(173): -28  -8 -25 -10  50 -31  -7
(190):  17  -3   8   5  -5 -13 -20
(89):  -2  -3  -8 -38  -2  15  27
(83): -24 -10  50 -30  21 -29 -14
(92):   4  18  14   3 -13  -8 -14
(58): -20  -4 -13  -8  30 -14   7
(117):  26   1  16  -5  -9  -3 -12
(94): -26 -13   9  -3   9 -16 -24
(79): -28 -21 -16 -16  21 -18 -13
(140): -14 -16  -5 -46  27 -19  -5
which: -25 -10  50 => (173)
diff (58): -20  -4 -13  -8  29 -14   7 => 5, 30

(96): -37   6 -11 -27   9 -15
(93):  11 -17  34  19 -39  10
(102):   1  -8  18   8 -18   3
(99): -14  -4  12  -5 -11  -2
(66):  27 -20  38  32 -41  17
(28):  47   3 -14  28  18  11
which:   1  -8  18   8 -18 => (102)
which:  18   8 -18 => (102)
diff (99): -14  -4  12  -5 -11  -3 => 6, -2

(64): -13   4  -5   4  -9   9   3  -3   2   3  -1  -4  -1   1   3   2   4   2  -1   1   2  -1  -2  -7   7   9   1  -2  -3   0  -2
(54):  30  32  10   6  19  -1 -15  -7  30  -7   1   9  32  20  -7  -2   8  -6   4  33  -7 -11  -4  -7  -8 -46  -7 -15  17   2  -4
(25): -5 -6 -1 -1  0  1  3 -1 -6  1  2  0 -8 -2  1  1 11 -5  3 -6 -2  1  0  0  2  8  1  4 -3  0 -2
(85):   2  -1  -1   2  -1   4  -3 -13  -5   3   2  -4  -1   1   3   2   4   2  -1   1   2  -1  -2  -7   7   9   1  -2  -8   2   0
which: -13   4  -5   4  -9   9   3 => (64)
which: -13   4  -5   4  -9   9   3  -3   2   3  -1  -4 => (64)
diff (25): -5 -6 -1 -1  0  1  3 -1 -6  1  2  0 -8 -2  1  1 11 -5  3 -6 -2  1  0  0  2  8  1  4 -3  0 -3 => 31, -2
diff (25): -5 -6 -1 -1  0  1  3 -1 -6  1  2  0 -8 -2  1  1 11 -5  3 -6 -2  1  0  0  1  8  1  4 -3  0 -2 => 25, 2
which: -13   4  -5   4  -9   9   3  -3   2   3  -1  -4  -1   1   3   2   4   2  -1   1   2  -1  -2  -7   7   9   1  -2  -3   0  -2 => (64)
which: -15  -7  30  -7   1   9  32  20  -7 => (54)

(74):  7 18  8 -1 17
(34): -11 -11 -13  -4 -22
(171):  -1 -10  12  -6   1
(4):  -6  -9  18  -5 -25
(69):  -4 -11 -13 -11  22
(174):  2 10 -6  4 -4
(37):  -1 -22  22   2 -10
(86):  38  -5  -7   9 -14
(138): 38 -5 -7 15 -5
which: -11 -13 -11  22 => (69)
diff (37):  -1 -22  22   2 -11 => 5, -10
diff (86):  38  -6  -7   9 -14 => 2, -5
which: -6  4 -4 => (174)
which: -11 -11 -13  -4 => (34)
which: -5 -7 15 -5 => (138)

(70): -17  -8   1 -24   8  30   1 -18
(52):  -4  29  -6  28   7  -7  21 -45
(127):  -4  29  -6  28   7  -7  15 -45
(24): -18  17 -30   0 -21 -14 -11  13
(3):  11  19 -20 -28   3   6  -6 -11
diff (127):  -4  29  -6  29   7  -7  15 -45 => 4, 28
which: -18  17 -30 => (24)

(122):  45  15 -32   3
(209):  52  27 -34   0
(123):  41  26 -37   0
(214):  45  20 -31   4
(71):  43  23 -37   6
(156):  48  28 -39   0
(22):  40  15 -37   3
(110):  43  18 -38   5
(129):  43  27 -34  11
(113):  23 -37   5   4
(6):  48  21 -32   3
(21):  45  25 -32   5
which:  40  15 -37 => (22)
diff (21):  46  25 -32   5 => 1, 45
which:  23 -37   6 => (71)

(2):   9  18  -1 -18  -2  38  -4 -16   6 -10 -20  25 -15
(98):  29  18  -1 -18  -2  38  -4 -16   6 -10 -20  25   4
(105):   9  18  -1 -18  -2  38  -4 -10 -16   6 -20  25   4
(56): -13  22 -16  -8 -15  19  27  -1   4   7 -17  24  20
(55): -18  -2  38  -3 -16  12  14  12  -7  16  27  11  19
which:  29  18  -1 -18  -2  38  -4 -16   6 -10 -20  25   4 => (98)
which:  -2  38  -3 -16  12  14  12  -7  16  27 => (55)
diff (56): -13  22 -16  -8 -16  19  27  -1   4   7 -17  24  20 => 5, -15
which:   9  18  -1 -18  -2  38  -4 -16   6 -10 -20  25 -15 => (2)

(131):  21  13   6  17  -3   9   8 -16 -16  -3
(200): -26 -26   6  10  -8 -13 -11  10 -20   1
(29):  -3  -4   1  11  -8 -26 -25  32 -31  22
(76):  24  17   5  18  -8  -2  -4  -2 -20   1
(203):  -1   0  -7 -24  14 -11 -16   0  42  -5
(103):   9  -8   7   4 -17 -21 -23  24  15  14
(13):   3   2  -5   1 -10 -18 -21  10  16  -2
(151):   4  -1   3  11  -2  21  23 -31  14 -13
(178):   6   2   0   9  -8   6   4 -17  19 -12
(142): -28 -29   6   3  -1  -8  -5  -3  -6  -8
(170): -15 -14  -5 -25  18  -9 -11  -3  37  -6
(53):  14  16   0   4  -2 -21 -20  33 -16  29
which:   9  -8   6   4 -17 => (178)
diff (13):   3   2  -5   2 -10 -18 -21  10  16  -2 => 4, 1
diff (178):   6   2   0   9  -7   6   4 -17  19 -12 => 5, -8

(33):  25   0 -34  21  14
(121):   6  40  -7 -22 -12
(128): -4 -2  3 -1  3
(125):  16  -2 -12  15   7
(141):  23  -2  38 -18 -24
diff (121):   6  40  -7 -22 -13 => 5, -12
diff (128): -4 -2  3 -1  2 => 5, 3

(41):  -7 -14  -1  -6  -8  -4  -4  -2
(10): 15 19 -3 -2 14 -2 25 32
(31):   9  12   0 -11   9  -5  28  35
(78): -31   0   7  -3 -31  -6 -40 -40
(191):   5 -17  -4  15  11  11  -6 -16
(186): 16  8 -7  6 21  6 24 23
(75): -26 -25   7  -5 -33  -6 -39 -38
(12):   1  36   0 -13   2 -11  27  35
(155): -2  3  1 -6 -4 -4  0  1
(207):   9  -6   0 -11   9  -5  28  35
(184):   1  -6  -1  11   1   7 -10 -17
diff (75): -26 -25   8  -5 -33  -6 -39 -38 => 3, 7
diff (186): 16  8 -7  7 21  6 24 23 => 4, 6

(160):   1   8 -13   4  -2   9   6   1   5  16   6   8  11  13  -6 -17   1 -25  -6   6   8 -25  -6  -9  -8   6  -4 -19 -15  13  -9 -16 -12   8  16  -4   6  -1   7 -27 -14  -2 -12  -8  17   9  12 -12   3  13 -18  -3   3 -16 -10  -6 -10 -13  -6  13  17   5   4 -18
(130):  -3   2  -2 -29 -21 -15  13  -4  11   9  19   3   4 -19  -6   8 -12  -4   3   4  -8  20 -10  17  -1   3   7  -8   5   7  -6  -5  24  -8  22  18  -9  18   5   0 -15   9 -19  -5  24 -12 -26  28  -5  11   2   2  13  -8   4   6  10  13  26   8  -6 -17 -16 -10
(169):  -2   2  -2   0  -9  -3   3   4   5   5  -5  -1  -4 -15  -5   3   7  -1   0   7 -11   1   1   3   0  -5   7   2   4   2  -6   3   2   6  -3   0   4  -3   2   0   2  -4   2   5  -8  -7  -6   8  -3  -7  -5  -6  -5  -4   4   2  -3  -3  -7   1   1   3   7   4
(145):  -3   2  -2 -29 -21 -15  13  -4  11   9  19   3   4 -19  -6   8 -12  -4   5   4  -8  20 -10  17  -1   3   7  -8   5  15  -6  -5  24  -8  22  18  -9  18   5   0 -15   9 -19  -5  24 -12 -26  28  -5  11   2   2  13  -8   4   6  10  13  26   8  -6 -17 -16 -10
(107):   0 -10   0   3  13  -2   1 -15   0   8  -2  -5  11  -4  -2  13   8 -20   8   1  18   1  -1 -13  -6 -15   7 -17   6 -19 -12  -4  15   6  -3   3  -4 -12  27  14  -6 -11  11  -8   5 -15   7  13  16 -20  16  -3   4  -3 -12  16 -12  -1  14   0   0 -10  -4   7
(152):  23   0   4   3   3  18 -19  -2 -10  -8  -9  -4 -11  11 -26  13 -25   9  -2   5  10   0   7  16  11 -12  21  -2   2  -6 -10   5   7  10   7  -4  -7  -3  43  -6  -6   1   3   4  19  13 -17 -24   7  14  17 -14   8   0  16  -3  -1  -2  -4   3  15 -14  -7 -18
(67):   7  -3  12  -6  -4 -13  -7   0  16  21 -27 -24  -2   5  14 -10   7 -13  25  -2  -1  -8   1 -15 -15  -3 -15   2   1  -8 -13   1  -2  -8  -2   1  -6   1  25 -14  -4  13   5   5  -1   8  20  -1  14  -8   1  -7  11  -7  12   4 -13  -5 -13  -7  -4  -8  11   2
diff (67):   7  -3  12  -6  -4 -13  -7   0  16  21 -27 -24  -2   5  14 -10   7 -13  25  -2  -1  -8   1 -15 -15  -3 -15   2   1  -7 -13   1  -2  -8  -2   1  -6   1  25 -14  -4  13   5   5  -1   8  20  -1  14  -8   1  -7  11  -7  12   4 -13  -5 -13  -7  -4  -8  11   2 => 30, -8
which:  4  2 -3 => (169)
diff (107):   0 -10  -1   3  13  -2   1 -15   0   8  -2  -5  11  -4  -2  13   8 -20   8   1  18   1  -1 -13  -6 -15   7 -17   6 -19 -12  -4  15   6  -3   3  -4 -12  27  14  -6 -11  11  -8   5 -15   7  13  16 -20  16  -3   4  -3 -12  16 -12  -1  14   0   0 -10  -4   7 => 3, 0
diff (160):   1   8 -13   4  -2   9   6   1   5  16   6   8  11  13  -6 -17   1 -25  -6   6   8 -25  -6  -9  -8   6  -4 -19 -15  12  -9 -16 -12   8  16  -4   6  -1   7 -27 -14  -2 -12  -8  17   9  12 -12   3  13 -18  -3   3 -16 -10  -6 -10 -13  -6  13  17   5   4 -18 => 30, 13

(115): 11 -2 18 -6
(112): -9 -2  2 -2
(40): -39  -3 -18  -1
(106): -13   2  -5  -4
(62): -13   2  -1  -1
(147): -2  0  0  0
diff (62): -13   2  -1  -2 => 4, -1
diff (62): -14   2  -1  -1 => 1, -13

(118):  30   1 -23 -17   2 -19  -5   4
(15): -24 -20   2 -12  -5 -12  -5   4
(179):  30   1 -23 -33   2 -12  -5   4
(18): -32   1 -23  -7   2 -12  -5   4
(65):  30   4 -23   7   4 -12  -5   4
(47):  30 -12 -23  22  37 -12  -5   4
(172):  30   1 -22 -20   2 -12  -5   4
(108): 30  1 22 -7  2  1 -5  0
diff (18): -32   1 -23  -7   2 -12  -4   4 => 7, -5
diff (172):  31   1 -22 -20   2 -12  -5   4 => 1, 30
which: -7  2  1 -5 => (108)
diff (179):  30   1 -22 -33   2 -12  -5   4 => 3, -23
which:  22  37 -12  -5 => (47)
diff (65):  29   4 -23   7   4 -12  -5   4 => 1, 30
which: -22 -20   2 -12  -5 => (172)

(88): -12   9 -13  -1   7  -2  16   1 -17  -5 -16   0 -26   8  -8   3   6  18   2   6  19   7 -20  -2 -14  -2   0  27 -15  -5  -2   3  -6 -12   2 -18 -14  -5  16   5  -9   4  -4 -13  -1   9  27 -21  16  -9 -26   0
(73):  -6   9 -16   3   4  -3  17   8 -16   3 -13  -4 -12   3  -7   5   0  16  -2   5  10  19 -20  -1 -10  -6   2  27 -18  -5  -8   6  -2 -10   4 -12 -15  -1  19   6  -6   5  -1 -24 -15   9  27 -21  15  -8 -21   3
(26): -15  -3  22 -15   4 -13  -4 -37  -5  13  -7   6 -17  12 -24   5  -9   2  -6   0  -8  14 -18   3   8   5   3 -18   5  -4  14  -5  -7  -7   3  -8  -2  -3  -4   7   0   2  11   7  28   1 -11  27  -7 -18  -1   5
(48):   1   8  12   5   3  -1 -27 -22   6   4  11 -10   2 -15 -20  -4 -20  -9   4 -14 -19  -4   3 -11  -3   4  19 -10  19  22  15 -11  10  23  16   3  12  14  -6   9  -4  -7   5  -2   2 -13  -4   8 -12   7  12  14
which: 3 8 => (26)
which: -21  15 => (73)
which:  -6   9 -16   3   4  -3  17   8 -16   3 -13  -4 -12   3  -7   5   0  16  -2   5  10  19 -20  -1 -10  -6   2  27 -18  -5  -8   6  -2 -10   4 -12 -15  -1  19   6  -6   5  -1 -24 -15   9  27 -21  15  -8 -21   3 => (73)

(20):   2  -4  -6  -5 -21 -25  20 -38
(133):  31   9  23 -15 -14 -19  16 -32
(126): -47  10   4  15  35  17  38  33
(30): -45   8   2  -1  -6  -5 -10   1
(43):  15  10  17   4  35  38 -47   2
(134): -33  -3 -29  20  -9 -11 -10  44
which:  -3 -29  20  -9 -11 -10 => (134)
which:  2 -1 -6 -5 => (30)
diff (30): -46   8   2  -1  -6  -5 -10   1 => 1, -45
which:  15  10  17   4  35  38 -47 => (43)
diff (43):  15  10  17   4  36  38 -47   2 => 5, 35

